A small network was shown many inputs. Here are its activations along a few directions, one row for each input.
In each table, some parts of the input vary, and every possible input appears once, in random order.
Descriptions start from the smaller parts, as in this example, which fits no table here: values(2) and (point or line(9) or (line(4) and ring(8))).
Shared parts are said once, and a part with two or three values counts as separate values.

Other details of the inputs vary at random and push rows far along two fixed directions, the same in every table; ignore that.

A family of inputs:
row 1: [ -9   1  12  -1  -3  16  -6 -22   7   8  10 -10  11]
row 2: [  6  14  -2   8 -15  14 -15  10  12  -5   2  -5   7]
row 3: [ 22   3   9  -6   0 -65  11   3 -19 -13 -26   0 -22]
row 4: [ 84 -16  64 -39 -59 -77 105  -6 -86  31 -96 111  -8]
row 5: [ 13   6 -11  -2  -6   8 -20  -6  -6  -1  19  -9  11]
row 6: [  6  -9   4   4   0   7 -17 -11   2   6  25  -4  10]
row 7: [-10  -6  -1   7  -5  25  -8  -4   6   3  15  12  -5]
row 8: [-9 10 -9 -1  9 28  3  1 -9  4 -2 -9 11]
row 9: [ 3 15 -5  8  0 21 -9 19 10 -4 -1  2  6]
row 10: [  6  11  -8   3 -18  19 -16  -4   7  -9   7   0   2]
row 11: [ -2  15  -3  -7  -8  18  -9 -16  -1   1   3 -15  13]
row 12: [ -9   3  18   5   0  11  -6  -8  11  10   5 -15  18]
row 13: [-9 -6  3 12  4 27  0 10  7  1 12 11 -2]
row 14: [  5   3 -19  -2   1  15 -15  -2 -15   3  19   0   6]
row 15: [ -2  -3   8   7 -12  18 -13  -9  15  -2  15   4   0]
row 16: [-18 -38 -33 -21 -15   4   9  15  44  11   8  -9  11]
row 17: [ 12  11 -10   6  12  10 -11  15  -2   4  12  -5  16]
row 18: [ 4 -3  5 12 17  7 -8  9  6 10 18  0 15]
row 19: [ -4  17  -1   0  10  20  -3   5   2   5  -6 -12  18]
row 20: [ -3   8 -16   3 -11  26 -12   0  -2  -5   7   8  -3]
row 21: [  6   4 -18   5  11  17  -6  11 -14   2  16  -1  10]
row 22: [ -67   -3  -19   11   77 -110    8    0   15  -80  -40  -59 -117]
row 23: [ -7  -9  19 -13   5 -45  31 -22 -22  -2 -30  12 -32]
row 24: [ -1 -10  -3  11  15  15  -2   5  -5   9  23   4   9]
row 25: [  5  -5  25   1   6 -49  24   9  -2 -13 -33  21 -33]
row 26: [-51  -3  10   9  61 -63   6  -8  20 -33 -22 -47 -52]
row 27: [ -2 -11  -5   4   6  13 -11  -8  -7  10  26   5   5]
row 28: [ -6 -24 -45 -28 -26   7   8  20  32   4   0  -3  22]
row 29: [-10  11 -11  -7  -1  25  -4 -12 -10   6   3  -7   7]
row 30: [ -2   0  14  13 -10  13 -13   5  19   2  10  -1   6]
row 31: [ 43  17  20 -14 -46  21  16   0 -24  29 -20  30  45]
row 32: [  7  -5   9  11   2   2 -16   2   7   9  20  -8  16]
Each input here is: values(2) and (point or (values(3) and ring(5))).
Question: Changing only the values(2) part turns row 1 into row 11. The same change can be made to row 16. Which row results?
Answer: row 28
Question: Change only the ring(5) part in row 4. List by row number the other rows that result.
Answer: row 1, row 12, row 23, row 26
Question: A walk changes only the ring(5) part. It starts at row 22 and steps to row 9. List the rest of the walk in order.
Answer: row 2, row 10, row 20

A family of inputs:
row 33: [-21   4 -29   7  15  41 -44 -16  27  11  55 -39  27]
row 34: [ 24  -1  -6   5  15  -7   5   7 -36   0   4  18   0]
row 35: [  7 -19  15  -6  -7 -18  13 -13  10  20   2  15   8]
row 36: [-34 -11 -16  29  28  71 -43  10  29  14  59 -18  17]
row 37: [ 13  -9   1 -16 -13 -20  10 -13 -20  15   2  -9  12]
row 38: [ -2  -6   6 -14 -19  -2  26   8   9  11 -29  -6  11]
row 39: [  2   0   2 -10 -15  -3  19   2  17   8 -28  10   6]
row 40: [ 11 -19  24  11 -19 -12   6  -6   3   5  10  19  -9]
row 41: [ -1  -2   5   3  -2   4  14  19  -6   5 -12  29 -12]
row 42: [ 11  10 -14  17  -6  61 -49   5   6  22  61  -8  35]
row 43: [-19  -2  -7  16 -13  64  -7  10  16   6  25   9  13]
row 44: [-42  11 -44  -1  12  73 -26   3  14   7  40 -48  31]
row 45: [  9 -12   9 -20 -32  23  41   8 -16  31 -21  31  29]
row 46: [ 11  -8  -6 -17   0  -1   6 -15 -20   1  -2  19  -5]
row 47: [  0   9 -20 -18  -8   0  16  -6 -17   2 -17  15   1]
row 48: [ 20   9   5   3 -32 -14  -8  -2  -9 -13  -5   5  -1]
row 49: [ 22  -3   3 -16  -9 -15  -1 -16  -9   4   7  11   0]
row 50: [ 15   4   6  10 -42  54   0  13  14  13   2  21  26]
row 51: [ -8  12 -24 -15   0  35  -6  -2   0  -4   8   3   5]
row 52: [  1 -24  11 -11   3   0  18 -10   0   9  -3  27  -4]
row 53: [ 32  -6  28   4 -51   7   8   6   1  11  -7  36  21]
row 54: [ -4 -24   5  -7   2  -5  21 -12  -2  17  -6  23   3]
row 55: [ 11  -8  -3   3 -12   0   4  -9 -29  -5   3  19 -14]
row 56: [-63  -8 -39   6  63 -26 -25 -22  20 -32  18 -61 -43]
row 57: [ 34   4   3   6   6 -22  -3   5 -24   3  13  10   5]
row 58: [-31   7 -22  25  36  62 -23  26  26   0  41 -20  19]
row 59: [-38 -12   6  -4  31 -87   6 -11  34 -33 -31 -36 -47]
row 60: [  3 -25  19 -10 -10 -18  21  -7   1  23   0  -1  13]
row 61: [-35 -24  -9   4  15  44  -5  -5  16  21  32 -26  25]
row 62: [ 18  15 -14   0   9   0  11  19 -31  -7  -8  18  -2]
row 63: [-44 -12  -5  -9  33 -62  31  -7  12 -25 -38 -10 -54]
row 64: [ 16  -4  -5   1   2  -5  -3   2 -31   3   2  22 -11]
row 65: [ 38 -11  25   8  -4 -12  13  12 -12  19   9  32  16]
row 66: [ 31  14  -6  -8 -27  21  10  16 -37  13 -11  45  10]
row 67: [ 13  16 -16 -17 -17  -5   9  -3  -3   0 -26   2   6]
row 68: [ 20   7   7   8   2  -4  14  27   3  -2 -19  13   4]
row 69: [ -9  -8 -23  -6  -2  50 -10  -9 -12  23  29 -17  36]
row 70: [  0 -24  15  10 -10   2  15  -5  -9   3   2  27 -13]
row 71: [-35  52  54  27  64 -27 -13 -51 -33 -28 -22 -50 -44]
row 72: [ 18   9  -6  -5 -32  15  16   4 -31  -3 -12  33  -4]
row 73: [ 18  15 -11 -21 -17   0   6  -1  -1  -9 -23   7  -2]
row 74: [ 25  14   3   0 -18 -19 -15   9 -11  -5  -6   8   2]
row 75: [-28  17 -38  -1   3  58 -30   4  25   3  24 -59  31]
row 76: [ 21   9   1 -19 -19 -15  -6  -8   0  -7 -10   5   8]
row 77: [ -6  -7   4 -16  -5   8  24   2   5   2 -15  27  -6]
row 78: [ 33  16   1   4  -4 -22  -8  14 -16  -9  -4   5  13]
row 79: [-10  -9   3  23  12  30 -34   8  27  15  47 -11  11]
row 80: [-17   4 -19  24   3  49 -50  -8  20  -3  64 -35  11]
row 81: [ -5  11  -9   1  -1 -50   8  -1  -5 -41 -36 -15 -52]
row 82: [-48  35  79  29  70 -56  10 -47 -19 -29 -41 -39 -61]
row 83: [ 12 -19  21 -10  -7 -13   9 -11  12  11   5  19   0]
row 84: [ 23   0  19   9  -2 -20   2  20   5  -1  -5  12  14]
row 85: [-21  15 -16   3  34 -73  -4   8   3 -49 -36 -35 -70]
row 86: [ 38  10   1 -19 -42  -2   4  -7 -13  18 -14  24  38]
row 87: [ 12   4   8   4 -12  -2   6  21   8   2 -21  17  -6]
row 88: [ 31  23 -11   2  -1  -6   4  21 -16 -10 -17   6   4]
row 89: [ 11  -7  19 -13 -17 -13   4  -2  20   0 -12  13   8]
row 90: [  2 -13  18 -13 -21 -17  15   2  10  12 -16  -7  21]
row 91: [ -79    7  -42   11   55   -6  -55   -9   52  -37   36 -117  -15]
row 92: [ 14 -17  11  11  18  -6  16  12 -16   8   3  25   1]
row 93: [-37  -6   0  -9  34 -67  15  -3  34 -43 -41 -30 -65]
row 94: [ 15  -2  20   6 -16 -17  -5  15   9   3  -8  16   3]
Question: Changing only one part turns row 90 into row 91. The same change can be made to row 84. Which row results?
Answer: row 78
Question: Changing only one part turns row 36 into row 64. The same change can be made to row 58. Which row results?
Answer: row 62
Question: Describe the family of inputs behind these rows.
Answer: values(2) and (point or (ring(5) and line(6)))
Question: Change only the line(6) part in row 70. List by row number the other rows that result.
Answer: row 36, row 52, row 54, row 61, row 92
Question: Change only the values(2) part in row 65. List by row number the other rows that result.
Answer: row 57
Question: Change only the ring(5) part in row 36. List by row number the other rows that result.
Answer: row 41, row 79, row 87, row 94

A family of inputs:
row 95: [ 18  13 -12   4 -27 108 -16  14  -6  41  39  18  72]
row 96: [-13   1 -17  -9   8 -20  -3  -1  16 -12  -5 -29  -6]
row 97: [-31 -24   6  -1  12  -7  13  -9  25   5   1 -10  -7]
row 98: [ 55  -1  37 -10 -29 -38  36  -3 -47  17 -36  62   4]
row 99: [ -5   1   6   8  14 -16 -14  -8   0  -6  12 -16 -10]
row 100: [-25 -31   7   1  14 -12   5   0  26   3   9  -6 -12]
row 101: [-10  -1 -11   8  21  -7  -3  10  -3 -10   6  -9 -14]
row 102: [-10   1  -9   6   4 -12  -9  10  15 -13   1 -12 -13]
row 103: [ -8  -4 -17  -2   4 -13  -9   7  13 -16   3 -12 -10]
row 104: [ 20   0 -18  -4 -23  39 -17  12  13  18  26   2  42]
row 105: [-15   2 -16  -8   3  -8  -4   0  12 -14  -6 -18  -7]
row 106: [-10  -2 -16   2  17  -6  -6   1   1 -12   8  -4 -19]
row 107: [ 20  18   6   9 -25 103 -25  -1  -4  46  41  17  77]
row 108: [ -8  -2  -4   9  13 -10  -8  -5  -3 -11  11 -12 -14]
row 109: [-15   3  -3   3  12  -4  -3 -11  -5 -10   1 -18 -12]
row 110: [-17   7  -8   0   2  -6  -4   3  14 -11  -8 -17 -10]
row 111: [-12  -2 -13   7  14 -11  -8   7   9 -15   1 -12 -21]
row 112: [ -7   7  16  17  19  -8 -10  -1   8 -12   4 -10 -14]
row 113: [ 54   7  51 -15 -37 -36  49  -6 -45  13 -56  61   0]
row 114: [ 50   2  38 -21 -39 -35  38 -13 -47  20 -41  48   6]
row 115: [-17   3 -15  -5  16   0   0  -5  -1 -10  -1 -10 -16]
row 116: [-15   4 -10   1   9  -1  -2   1   6 -11  -8 -15 -14]
Question: Describe the family of inputs behind these rows.
Answer: values(2) and (point or line(10))
Question: Changing only the values(2) part turns row 113 into row 112. The same change can be made to row 116. Which row results?
Answer: row 111
Question: Change only the values(2) part in row 107. List by row number the other rows that result.
Answer: row 98

A family of inputs:
row 117: [ -3   2  16  -3  -6  29  12 -10  -4  19  -3   6  22]
row 118: [  4  -6  13   2 -12  18   3  -3   0  18   7   7  21]
row 119: [ 26  33  26  27  11  25 -24 -13 -38   5  19  10  10]
row 120: [-3 -7 13  4 -8 11  3 -4  6 10  4  4  8]
row 121: [-68 -14 -22  23  62 -12 -39  -4  53 -32  39 -67 -35]
row 122: [-58   2 -45  17  54 -11 -42   9  45 -41  31 -72 -32]
row 123: [ 21  22  46  14  31 -91  18 -15 -57 -34 -43  15 -66]
row 124: [ -9   1  15  -5  -2  19  10 -16  -1  13  -4   2  12]
row 125: [ 11 -30  19 -11   8 -95  38  -3 -19 -16 -37  28 -55]
row 126: [-70 -11 -18  20  64 -19 -36  -8  53 -33  32 -74 -40]
row 127: [  4 -21   1   7  -2   6   0  10   7   9  17  17   1]
row 128: [  2 -15   6   6  -3   6   0   6  11   7  11  13   6]
row 129: [ -3   0  14  -4  -8  24   5 -11   2  19   1   7  20]
row 130: [  2  -7  12   0 -13  19   0  -8   2  17  10   6  19]
row 131: [ 11   0 -17  -2 -13   7  -6  14   6  -3   5   8   7]
row 132: [-64   3 -41  16  56 -19 -41   5  51 -47  23 -80 -45]
row 133: [  1 -10  32 -16   8 -86  49 -13 -23 -11 -60  16 -45]
row 134: [ 18   5 -13  -6 -17  15  -5  12   1   7   4   5  20]
row 135: [  5   7 -11  -4 -17  12  -3   5  -1   0  -2  -2   9]
row 136: [ 10 -10  10   2  -8  14   1   4   7  17  11  10  20]
row 137: [ 16   4 -14  -8 -18  16  -8   7   4   5   6   5  18]
row 138: [  0  13  -9  -8 -12  17   1   2   0   2 -11  -1  10]
row 139: [ 12  -6 -22  -1 -11   7  -6  17   1  -2  11  12   1]
row 140: [ 27  33  28  26  13  23 -21  -7 -41   5  17  10  12]
row 141: [  2 -11  10   4  -5   7   0   3  13   9   8   8   7]
row 142: [ 12 -24  25 -10   7 -96  42  -1 -17 -16 -45  25 -47]
row 143: [ 11   7 -11  -8 -21  20  -5   0  -4   6   3   1  19]
row 144: [ 17  -5 -23  -5 -16  14  -8  13  -2   5  16  14  11]
row 145: [  6  16  -8 -11 -14  30   6  -1 -10   8 -10   0  22]
row 146: [ 16   0 -18  -6 -17  15  -8  10   3   3  10  10  17]
row 147: [ 11 -20   1   6  -5  13   0  10   1  16  20  20  13]
row 148: [  5  13 -10 -12 -16  25  -1  -2  -3   9  -5   2  20]
row 149: [  4  15  -8 -12 -16  31   3  -6  -7   7  -7   0  20]
row 150: [  7  14  -9 -10 -15  25   2   3  -6  10  -8   2  22]
row 151: [ -2  14  -8  -9 -11  23   5  -2  -4   0 -12  -2  10]
row 152: [-14   0  16  -1   2  12  12 -12   3   6  -9  -1   1]
row 153: [ 16  -2   9 -21  -7 -91  40  -3 -30 -23 -60  11 -45]
row 154: [ 18  -4 -23  -2 -13  15  -6  18  -3   6  15  13  14]
row 155: [ -2  -1  16  -1 -10  24   8  -6   3  18  -3  12  17]
Question: Describe the family of inputs behind these rows.
Answer: values(3) and (point or (values(2) and line(6)))
Question: Changing only the values(3) part turns row 124 into row 152. The same change can be made to row 144. Which row results?
Answer: row 139
Question: Change only the values(3) part in row 127. List by row number the other rows that result.
Answer: row 125, row 147
